Mag: [109 129 175 154  83 138 129  97 149  95  88 114 157  96 146  87  98 156
 101  81 135  96 179 142  81 119 179]
Kib: [129 176  96 146  81  98 101 142  83 114 149  88  81 109 154 157  97 179
 135  95 129 119 138  96 156 179  87]
Zaveb: [142 114 142 192 166 144 162 123 139 136 104 153 137 150 102 135 121 133
 159 139 138 111 119 160 104  92  76]
podu: [141  83 171 208 143 178 108 127 126 160 104 131 174 158 107 115 159 125
 173 151 119 137 112 178 102  92  86]
Kebe: [143 123 156 185 125 192  89 156 121 129 142 138 125 131 191 159 121 142
 170 115 133 121 155 199 120 100  81]
Lak: [114 164 107  76  96  98  95 129 136 148 151 111  76 140 176 145 131 111
 120  95 158  90 184  84 165 156 142]
dovi: [140 144  96 202  92 130 145 131  83 118 113  89 108 113 103 141  87 194
 139 124 114 138  97 128 118 152  76]
laf: [192 138  92 133 166 114 104 102 104 144 119 153 136 142 121 135 159 139
 111 160  76 162 137 151 142 123 139]
riv: [ 98 146  97 157 119 179  96 135  96  88  95 109 179 155  87 129 138 114
 101 154  81  83  81 142 175 149 129]
sapa: [143 123 156 185 125 192  89 156 121 129 142 138 125 131 191 159 121 142
 170 115 133 128 137 141 153 178 123]
bifi: [121 123 115 121 142 199 121 120 143 159 142  81 156 170 125 125 129 100
 192 131 155 138 156 185 133 191  88]
perm: [121 142 170 115 133 121 155 199 120 100  81 143 123 156 185 125 192  89
 156 121 129 142 138 125 131 191 159]	Kebe
perm: [102 162 139 144 153 150 104 137  92 121 111 133 123 159 119 192 142 136
 139 142 166 138 114 104 160 135  76]	Zaveb
perm: [ 81  89 100 115 120 121 121 121 123 125 125 129 131 133 138 142 142 143
 155 156 156 159 170 185 191 192 199]	Kebe
perm: [ 81  81  83  87  88  95  96  96  97  98 101 109 114 119 129 129 135 138
 142 146 149 154 156 157 176 179 179]	Kib
perm: [ 81  81  83  87  88  95  96  96  97  98 101 109 114 119 129 129 135 138
 142 146 149 154 156 157 175 179 179]	Mag

rudu: [145 168  92 199 122 149  51  79 135  65 120 198 160  61  66 120  68]
faba: [130  35 168 111 142  81 161 126 153 136 180  67  77 106  34 125 100]
leg: [100 111 125 147 106  35 179 168 135 161 139  77 153 130 142  67 126]
mal: [ 98 198  43  95 127 101 127  52  66 167  52 156  93 146 152 114 123]
fug: [158 212 142 209  63 200 100 148 118 204 125  71 129 208  85  75  83]
Fup: [106 100 142 153 130 136 125 126  81 179  34 161  35 111 168  67  77]
vesud: [ 66  79  65  51 149  61 198 160 120 135  92 145 168 122 121  68 199]
bug: [106 100 142 153 130 136 125 126 139 179 147 161  35 111 168  67  77]
perm: [ 51  61  65  66  68  79  92 120 120 122 135 145 149 160 168 198 199]	rudu
perm: [ 35  67  77 100 106 111 125 126 130 136 139 142 147 153 161 168 179]	bug
perm: [ 77 136 111 161 100 142 130 153  35 125 179  34  67 126 106 168  81]	Fup
perm: [130 142  67 126 100 111 125 147 106  35 179 168 135 161 139  77 153]	leg
perm: [ 51  61  65  66  68  79  92 120 121 122 135 145 149 160 168 198 199]	vesud

vin: [142 114 164 181  61 166 207 162 130]
rep: [105 185  81 129 127 126 165  95 158]
zez: [ 61  97 177 136 156 133  71 151 137]
zovi: [166  61 162 142 130 165 207 181 114]
sise: [177 156 133 138  97  61 136 151  71]
perm: [181 114 166  61 162 142 130 165 207]	zovi
perm: [ 61  71  97 133 136 138 151 156 177]	sise
perm: [ 61 114 130 142 162 165 166 181 207]	zovi
perm: [166 142 165 181 114 207 162 130  61]	zovi
perm: [ 61  71  97 133 136 137 151 156 177]	zez

toz: [228 117 104 127 104 104  91  99 137  94  62 101 117 116 137  86  95]
miben: [ 69 138 170 165 181 169 198 223 158 150 210 158 176 156 169 154 185]
Ridil: [ 62  99  94 117 137 101  86  91 116 104 228 117 104 137 104  95 128]
dusez: [185 176 181 169 154 138 223 210 169 158 165  69 170 151 156 199 158]
Kibok: [ 85 174 142 118 131 135 144 182 129 178 157 157 144 136 124 173 124]
perm: [ 69 138 150 154 156 158 158 165 169 169 170 176 181 185 198 210 223]	miben
perm: [117 104 137  99  62  95 104 128 137 101  86  91 228 117  94 116 104]	Ridil
perm: [158 176 156 169 154 185  69 138 170 165 181 169 198 223 158 150 210]	miben
perm: [ 62  86  91  94  95  99 101 104 104 104 116 117 117 128 137 137 228]	Ridil
perm: [ 62 101 117 116 137  86  95 228 117 104 127 104 104  91  99 137  94]	toz
perm: [158 199 156 151 170  69 165 158 169 210 223 138 154 169 181 176 185]	dusez
perm: [ 95  86 137 116 117 101  62  94 137  99  91 104 104 127 104 117 228]	toz

Rufu: [ 79 108 159 134  74  92 172 187 142]
lor: [ 80 142 172  92 108 134  74 187 159]
rulek: [107 150 128 177 124  83 102 104 181]
Vore: [ 79 108 159 134  74  92  68  93  97]
perm: [ 74  79  92 108 134 142 159 172 187]	Rufu
perm: [181 104 102  83 124 177 128 150 107]	rulek

nunaz: [ 98  64 104 240  65 239 125 193 241  25  91  15 241 125  21 191 172 168
  73]
dek: [ 21 125 241  74  65  64 238  91 104 125 241  15 172 239  25 193  98 191
 168]
kot: [172  15  73 239 239 168 241  25 191  91 125 104 125  98  65  21 193 241
  64]
perm: [ 64 241 193  21  65  98 125 104 125  91 191  25 241 168 239 239  73  15
 172]	kot
perm: [240 125  64  21 241 104 239  15  73 241  98  91 172  25 125  65 168 193
 191]	nunaz
perm: [239 239  15  73 172 191 125  65  64  25 241 193  91 168 241 125 104  21
  98]	kot
perm: [ 15  21  25  64  65  73  91  98 104 125 125 168 172 191 193 239 240 241
 241]	nunaz
perm: [ 15  21  25  64  65  73  91  98 104 125 125 168 172 191 193 239 239 241
 241]	kot
perm: [241  91 125 241 239 168  98  64 125 104  21 172  65 238 193  74  25  15
 191]	dek
perm: [125  15 172 239  65  21 125 239  98  25  91 241 241 191 193  73 168  64
 104]	kot

kobul: [172 134 137 178 120 114 184  93 118  99 157 135 110 101  84  85 150]
fonak: [106 139 112  78 111  99 115 151  96 112  27 102  92 121 156 147 106]
dizaf: [110 172  85 118 101 137  99 184 134 114 157 135 178 150  85 120  93]
rokom: [137 157  93 101  85 184 172  99 135 114 177  84 150 111 120 134 118]
Pav: [172  93 135 114 137 101 120 184 134 111 150 178  85  99 157  84 118]
maf: [204  75  44  88 120 125 125 113  53 130 116 132 154 162 117  95 134]
perm: [118  93 134 101  84 137  85 120 110  99 178 114 150 184 135 157 172]	kobul
perm: [ 85  85  93  99 101 110 114 118 120 134 135 137 150 157 172 178 184]	dizaf
perm: [ 84  85  93  99 101 110 114 118 120 134 135 137 150 157 172 178 184]	kobul
perm: [ 84  85  93  99 101 111 114 118 120 134 135 137 150 157 172 178 184]	Pav
perm: [118  84 157  99  85 178 150 111 134 184 120 101 137 114 135  93 172]	Pav
perm: [ 84  85  93  99 101 111 114 118 120 134 135 137 150 157 172 177 184]	rokom
perm: [150 172 134 137 178 120 114 184  93 118  99 157 135 110 101  84  85]	kobul

peka: [188 164 104 106 141 129]
pudab: [ 59 187 104 102 123 142]
bav: [104 123 102  59 187 141]
vuga: [148 130  39 166 106 104]
Gonu: [ 86  92 150  84 126 139]
lobu: [ 49 164 104 106 107 129]
Kalo: [ 49 164 104 106 141 129]
doras: [176 129  52 171 137 133]
Ruf: [201 147  72 163 128 115]
faz: [176 129  52 171 137 136]
perm: [150  92  86  84 126 139]	Gonu
perm: [142 123 102 104 187  59]	pudab
perm: [ 52 129 171 137 176 136]	faz

nolep: [126 107  42 140 129 120 151  88  74 143 214 171 180 122 106  32  99 148
 131  89 166 156 102 124 185 109 110 184  99 150  92  66 138 100 126 174
 179 153 168 127 180 175 151 192 161 195 181 167 166 211  98 153 136 130
 144 164 184 106 137 120]
lefig: [134 104  98 125 128 146 126 128 122  86 134 129 158 132  98 110 106  91
 160  86  89 119 102 131 137 126 110 160 115 102 112 111 118 150  95 130
 114 117 120 116  89 133 150 111 134  94 116 173  97 143  94 129 150 144
 109 137 139 112  99  90]
nusiz: [116 150 134 120 110 134 118 143 137 150 144 146 125 160  90 117 112 134
 114  98 139 137 102 129 109  95 130 112 128 119 115  98 131 116 111 129
 158 132  91 102 122  94 150 105  86 110 126  89 106 126  86 173 160  94
 133 111  99 128  89  97]
nuki: [112 176 132 140 132 164 149  98 160 152 141 155  95 123 165 122 158 121
 127 111 131 125 140  66 106 100 119 106 118 151 107 149 164 199 194 128
 137 236 161 135 105 149 134 162 131 141 171  66 192 123 128 144 147 205
 159  96 125 122 206 175]
gava: [175 132 122 140 158 159 121 155 149 111 141 147 132 128 206 128 162 106
 149 205 141  66 176 164 106  96 123  95 105 164 149 100 107 137 130 140
 194 236 160 118 199 165 152 125 134 161 125 119 151 123 144 192  66 171
  98 127 122 131 135 112]
Des: [166 107 171 185 165 180 166 106 184 131 140 168 100  99 124 181 150 126
 174 155 129  88 109 180 151 120 127 153  32  42 137 148 120  74  89 211
 175 167 102 126 151  99 110 136 161  98 214 195 144 153 122 192 106 143
 179  66 138 184 130  92]
perm: [ 32  42  66  74  88  89  92  98  99  99 100 102 106 106 107 109 110 120
 120 122 124 126 126 127 129 130 131 136 137 138 140 143 144 148 150 151
 151 153 153 155 161 165 166 166 167 168 171 174 175 179 180 180 181 184
 184 185 192 195 211 214]	Des
perm: [199 107 106 100 128 206 141 135 118 140 164 152 122 161 125 176  98 155
 127 175 141 123 123 159 111 149 140 205 171  95 149 106 134 149 132 131
 131 236 151  66 132 165 160 164 128 122  66 158 147 137 144 119  96 125
 121 192 105 194 112 162]	nuki
perm: [ 90  99 112 139 137 109 144 150 129  94 143  97 173 116  94 134 111 150
 133  89 116 120 117 114 130  95 150 118 111 112 102 115 160 110 126 137
 131 102 119  89  86 160  91 106 110  98 132 158 129 134  86 122 128 126
 146 128 125  98 104 134]	lefig
perm: [ 86  86  89  89  90  91  94  94  95  97  98  98  99 102 102 104 106 109
 110 110 111 111 112 112 114 115 116 116 117 118 119 120 122 125 126 126
 128 128 129 129 130 131 132 133 134 134 134 137 137 139 143 144 146 150
 150 150 158 160 160 173]	lefig
perm: [122  99 109 126 151 127 102 181 153 161  89  42 137 140 124  66 174  98
 195 175  88 214 171 144 126 153 192 110 120 167 136 165 180 179  92 184
  32 211 168 184  99 150 185 148 120 151 155 100 106 106 166 166 143 129
 180 131 107 130  74 138]	Des
perm: [ 66  66  95  96  98 100 105 106 106 107 111 112 118 119 121 122 122 123
 123 125 125 127 128 128 131 131 132 132 134 135 137 140 140 141 141 144
 147 149 149 149 151 152 155 158 159 160 161 162 164 164 165 171 175 176
 192 194 199 205 206 236]	nuki
perm: [112 135 131 122 127  98 171  66 192 144 123 151 119 125 161 134 125 152
 165 199 118 160 236 194 140 130 137 107 100 149 164 105  95 123  96 106
 164 176  66 141 205 149 106 162 128 206 128 132 147 141 111 149 155 121
 159 158 140 122 132 175]	gava

Mimob: [123 127 129 125 125 134  66 101 130 129 147 157 133 113 136 137 138 125
 217 142 101 119  93 143 119 126 119 123 128 191 142 126 142 113  90 130
 122 116 133 133 126 138 127 139 141 134 130 104 125 105 123 131 120 127
 105]
Duk: [157  66 133  90 141 127 119 101 138 116 142 130 143 132 119 126 130 142
 129 126 123 101 137 122 139 105 120 119 134 131 125 113 134 125 127 142
 147 105 125 126 104 191 123 127 217 125 128 136  93 129 138 130 123 133
 113]
vis: [129 127 132 101 128 142 141 113  90  93 123 123 101 191 120 139 113 119
 134 125 126 125 127 133 136 147 125 143 138 130 119 135 138 105 119 116
  66 123 142 130 104 142 129 130 157 122 105 133 137 127 131 217 125 126
 126]
perm: [126 126 125 217 131 127 137 133 105 122 157 130 129 142 104 130 142 123
  66 116 119 105 138 135 119 130 138 143 125 147 136 133 127 125 126 125
 134 119 113 139 120 191 101 123 123  93  90 113 141 142 128 101 132 127
 129]	vis
perm: [191 129 105 125  66 125 133 157 126 141 134 125 123 119 138 136 130 126
 137 133 134 119 120 127 105 127  90 130 126 217 128 129 142 142 104 131
 113 147  93 116 125 143 101 132 119 122 142 139 130 113 123 123 138 101
 127]	Duk
perm: [113 157  66 133  90 141 127 119 101 138 116 142 130 143 132 119 126 130
 142 129 126 123 101 137 122 139 105 120 119 134 131 125 113 134 125 127
 142 147 105 125 126 104 191 123 127 217 125 128 136  93 129 138 130 123
 133]	Duk

Vapi: [ 83 194 123 110 101 141 143 159 153 102 140 118 104 159 132 107 113]
boda: [106 128 133  70  61 210 160 111 194  94 119 150 118 122 161 111 122]
neron: [111  60 161 106 194 122  70  94 122 133 150 111 210 118 160 119 128]
Mupu: [123  84 133 164 172 120  90 107 119 150 109 165 157 106 141 163 145]
dor: [123 138  92 159  77 108 123 125 115 151  88 150  67 101 106 120 134]
vun: [132 107 123 119 102 113 194 101 143 141 104 153 140  83 110 159 159]
perm: [ 60  70  94 106 111 111 118 119 122 122 128 133 150 160 161 194 210]	neron
perm: [ 83 101 102 104 107 110 113 118 123 132 140 141 143 153 159 159 194]	Vapi
perm: [113 107 132 159 104 118 140 102 153 159 143 141 101 110 123 194  83]	Vapi

kugem: [ 52  34 218  12 134  32 180  11  84  86 200 163   9 104]
Budi: [ 79 210 166   7 127 101 152 112 157 219 195 196  53  85]
muzek: [ 34 182  76  39 220 126 221 250 224  77  89 194  61 226]
lan: [ 10 206  51  82  37   6 220 145 217 158  49 107 148  84]
Kivam: [199 196 168  55 205 171  14  32 215 125  18 233  33  45]
femu: [ 86  12   9  32  11 180  34 199  52 104 163 134  84 218]
perm: [  6  10  37  49  51  82  84 107 145 148 158 206 217 220]	lan
perm: [ 34 218  12 134  32 180  11  84  86 200 163   9 104  52]	kugem
perm: [ 84 148 107  49 158 217 145 220   6  37  82  51 206  10]	lan

rarif: [179  75 177  98 162 169 153 111  95 148 161 198  99 150 122 123  79 107
 184 109 147 164 167 188 150 143 160 166 159 124 191 149 132  49 120  74
 151 141  46 169 108  99 166 108 152 180 150 184 146 133  80]
mipu: [184 150  46 123 111 164 166 188 133 122 161 150 108 166 198  74 151  49
 167  80 169 184 150 149 143 169 109 146  75  79 147 179 148 120 133 141
 108 180 162 107  99 177  95 152 159 191  98 153 124  99 160]
Supat: [ 78 130 185 194 162 119 145 146 150 104 113  99  98 108 139 131  43 165
 102  86 123  78 117 137  94  74 151 143 138 159 117  80 132 173 109 136
 158  91 120  54 157 151 166 143 143 139 109 100 112 102  95]
lusim: [170 182 150 155 134 161 134 144 123  96  95 101 111  93  88 175  49 142
 163 103  89 108 120 116  98 126 149 140 131 119  22 107 138  98 107  90
 166  77 169  69  99 145 145 108 132 156 156 105 130 133 144]
Mobi: [ 78 130 185 194 162 119 145 146 150 104 113  99  98 108 139 131  43 165
 102  86 123  78 117 137  94  74 151 143 138 159 117  80 132 173 109 136
 158  91 120  54 157 151  80 122 133 156 175 159 174 208  80]
perm: [160  99 124 153  98 191 159 152  95 177  99 107 162 180 108 141 133 120
 148 179 147  79  75 146 109 169 143 149 150 184 169  80 167  49 151  74
 198 166 108 150 161 122 133 188 166 164 111 123  46 150 184]	mipu
perm: [153 111  95 148 161 198  99 150 122 123  79 107 184 109 147 164 167 188
 150 143 160 166 159 124 191 149 132  49 120  74 151 141  46 169 108  99
 166 108 152 180 150 184 146 133  80 179  75 177  98 162 169]	rarif
perm: [111 167 166 188 150  99  74 184 166 150 141  80  46 143  99 191 150 162
 184 107 120 153 164 161 124 146 160 148 133  98 122 123  75 177 198 169
 149 151  95 179 108 147  49 109  79 159 180 169 108 133 152]	mipu

fenid: [185 163 128 179]
koto: [179 128 163 186]
padil: [127 178 185 163]
perm: [163 185 178 127]	padil
perm: [128 163 179 186]	koto
perm: [163 127 178 185]	padil

lifo: [157  96 161 180 129 148 179 142 145 144 192  76 118 202 115]
bulo: [ 76 192 142 129 144 118 115 145 180 179 202 158 148  96 161]
bazeg: [178 171  70 175 203 214 123 201 182 126 140 202  74 152 142]
perm: [161  96 148 158 202 179 180 145 115 118 144 129 142 192  76]	bulo
perm: [ 76  96 115 118 129 142 144 145 148 157 161 179 180 192 202]	lifo
perm: [145 115 142  76 118 148 129 192 158 179  96 161 180 144 202]	bulo
perm: [ 76  96 115 118 129 142 144 145 148 158 161 179 180 192 202]	bulo

